Each row below holds a small network's activations on one input, seen along a few directions.
In each table, some parts of the input vary, and every possible input appears once, in random order.
A made-up example of a description, with smaller parts first: one of 6 places along a line, together with either a single point or one of 9 places along a line or (one of 3 separate values, together with one of 5 places around a ring).
Shared parts are said once, and a part with two or three values counts as separate values.
In the rows, zero is written as 128.

Other details of the inputs vary at random and push rows far along two fixed directions, the same in every table; ignore that.

Table:
R1: [183, 148, 117, 132, 143, 141, 190, 206,  73, 115, 155,  68, 113, 197]
R2: [117, 140, 147, 112, 148, 154, 126, 127, 138, 138, 116, 134, 114, 128]
R3: [121, 139, 131,  97, 127, 157, 117, 126, 141, 121, 131, 130, 113, 125]
R4: [127, 117, 153, 126, 136, 151, 110, 124, 116, 139, 107, 129, 121, 107]
R5: [125, 118, 143, 117, 125, 154, 107, 119, 111, 134, 111, 122, 117, 110]
R6: [195, 149, 117, 137, 136, 142, 184, 218,  86,  99, 168,  79, 117, 187]
R7: [138, 119, 142, 121, 118, 152, 101, 131, 124, 117, 123, 133, 119, 100]
R8: [ 73, 117,  93, 136,  95,  34, 138,  79, 141, 117, 142, 168, 140, 120]
R9: [123, 138, 143, 118, 144, 155, 120, 137, 146, 132, 124, 140, 113, 119]
R10: [133, 133, 144, 126, 146, 153, 114, 116, 146, 151, 107, 118, 142, 127]
R11: [130, 133, 134, 117, 135, 155, 111, 111, 143, 144, 110, 111, 138, 131]
R12: [143, 123,  85, 188, 116,  14, 210, 174,  85, 111, 173, 118, 143, 180]
R13: [134, 115, 148, 132, 131, 150, 105, 135, 124, 133, 115, 134, 120,  98]
R14: [126, 120, 130, 133, 150, 165, 123, 111, 127, 142, 119, 147, 128, 124]
R15: [135, 121, 119, 129, 132, 166, 113, 118, 135, 119, 134, 152, 128, 118]
R16: [133, 117, 135, 111, 116, 153, 101, 124, 118, 121, 124, 125, 119, 105]
R17: [ 79, 130, 107, 129,  91,  23, 130,  83, 162, 125, 131, 139, 153, 122]
R18: [123, 120, 120, 124, 139, 167, 120, 107, 122, 136, 122, 141, 125, 128]
R19: [141, 135, 133, 122, 128, 155, 105, 122, 155, 128, 123, 123, 142, 119]
R20: [ 81, 129, 120, 151, 105,  19, 134,  94, 166, 138, 124, 148, 155, 115]
Each input here is: one of 4 separate values, together with one of 5 places around a ring.
Q: Changing only the place on the ring of 5 turns R6 into R3. The same change can be made to R15. Which row results?
A: R8
Q: Change only the place on the ring of 5 in R11. List by row number the other rows that result.
A: R10, R17, R19, R20
Q: Change only the place on the ring of 5 in R7. List by row number the other rows that result.
A: R4, R5, R13, R16

Table:
R21: [161, 120, 135, 133, 144, 179, 127, 148,  99, 132, 125, 112, 124, 134]
R22: [ 57, 110, 164,  94, 125, 178,  27,  24, 202, 151,  74, 205, 125,  30]
R23: [107, 118, 119, 151, 115,  59, 148, 124, 118, 129, 133, 139, 132, 127]
R24: [155, 125, 127, 128, 147, 182, 133, 155, 110, 125, 137, 125, 114, 137]
R25: [163, 124, 119, 124, 135, 181, 125, 151, 112, 118, 141, 116, 123, 136]
R26: [161, 146, 136, 127, 158, 173, 133, 146, 142, 148, 120,  92, 145, 156]
R27: [109, 125, 115, 133,  97,  55, 142, 126, 121, 114, 140, 127, 130, 128]
R28: [157, 152, 126, 121, 157, 178, 139, 146, 146, 139, 129, 101, 139, 163]
R29: [156, 128, 139, 119, 139, 178, 129, 154, 100, 124, 128, 109, 113, 136]
R30: [109, 125, 111, 143, 106,  60, 149, 122, 126, 112, 145, 146, 132, 131]
R31: [101, 126, 123, 137, 110,  55, 150, 131, 118, 121, 136, 136, 121, 129]
R32: [114, 117, 111, 147, 102,  57, 140, 120, 120, 121, 137, 130, 141, 126]
R33: [102, 119, 132, 113, 131, 158, 100,  90, 142, 132, 115, 162, 119, 102]
R34: [104, 153, 122, 129, 119,  52, 155, 122, 155, 136, 130, 112, 145, 155]
R35: [162, 130, 141, 121, 135, 174, 124, 162, 110, 118, 132, 110, 117, 131]
Q: What do these inputs look like to the network?
A: one of 3 separate values, together with either a single point or one of 4 places along a line
Q: Changing only the choice among 3 separate values turns R27 into R32. The same change can be made to R31. Which row results?
A: R23

Table:
R36: [126, 151,  90, 142, 119,  56, 182, 146, 134, 120, 159, 109, 143, 182]
R37: [ 49, 129, 119, 128, 123,  76,  96,  36, 207, 157, 101, 183, 157,  94]
R38: [208, 147, 151, 124, 159, 220, 142, 206,  96, 122, 132,  70, 116, 163]
R39: [120, 150, 111, 149, 115,  13, 193, 153, 125, 120, 154, 106, 145, 177]
R40: [107, 130, 155, 104, 150, 198,  63,  66, 192, 160,  87, 153, 147,  85]
R41: [ 90, 142, 153,  85, 163, 228,  62,  66, 209, 159,  90, 173, 121,  85]
R42: [ 47, 101, 131, 117, 100,  97,  84,  52, 153, 118, 116, 222, 108,  56]
R43: [206, 113, 120, 121, 146, 251, 127, 189,  65,  96, 156, 112,  98, 139]
R44: [ 45, 139, 136,  93, 107,  83,  83,  39, 209, 141, 102, 176, 140,  86]
R45: [112, 145,  91, 159, 122,  20, 200, 142, 122, 131, 153, 110, 147, 190]
R46: [117,  90, 146, 112, 139, 238,  47,  71, 141, 134, 100, 194, 113,  52]
R47: [122, 141, 112, 142,  94,  26, 171, 148, 116, 108, 148, 101, 138, 161]
R48: [125, 121, 103, 148,  85,  13, 173, 163,  86, 100, 160, 105, 125, 146]
R49: [195, 146, 147, 113, 175, 245, 131, 173, 114, 144, 122,  78, 128, 165]
R50: [123, 117, 111, 157,  99,  14, 179, 159,  75, 115, 148, 105, 126, 148]
R51: [ 60,  99, 144, 124,  99,  84,  66,  52, 164, 145,  95, 181, 131,  49]
R52: [135, 131, 111, 171, 103,  11, 180, 151, 107, 121, 144,  96, 156, 162]
R53: [188, 139, 150, 123, 156, 210, 133, 177,  99, 133, 120,  78, 122, 156]
R54: [196, 121, 154, 116, 152, 237, 114, 196,  87, 123, 129,  91,  99, 125]
R55: [192, 108, 127, 132, 153, 239, 133, 177,  60, 112, 143, 120, 100, 138]
Q: Changing only one part turns R40 into R49. The same change can be made to R51. Which row results?
A: R50
Q: What do these inputs look like to the network?
A: one of 4 places along a line, together with one of 5 places along a line
Q: Start at R43 and move only the place on the line of 4, one step at a time. The first step leads to R42. Which rows follow, in order?
A: R55, R46
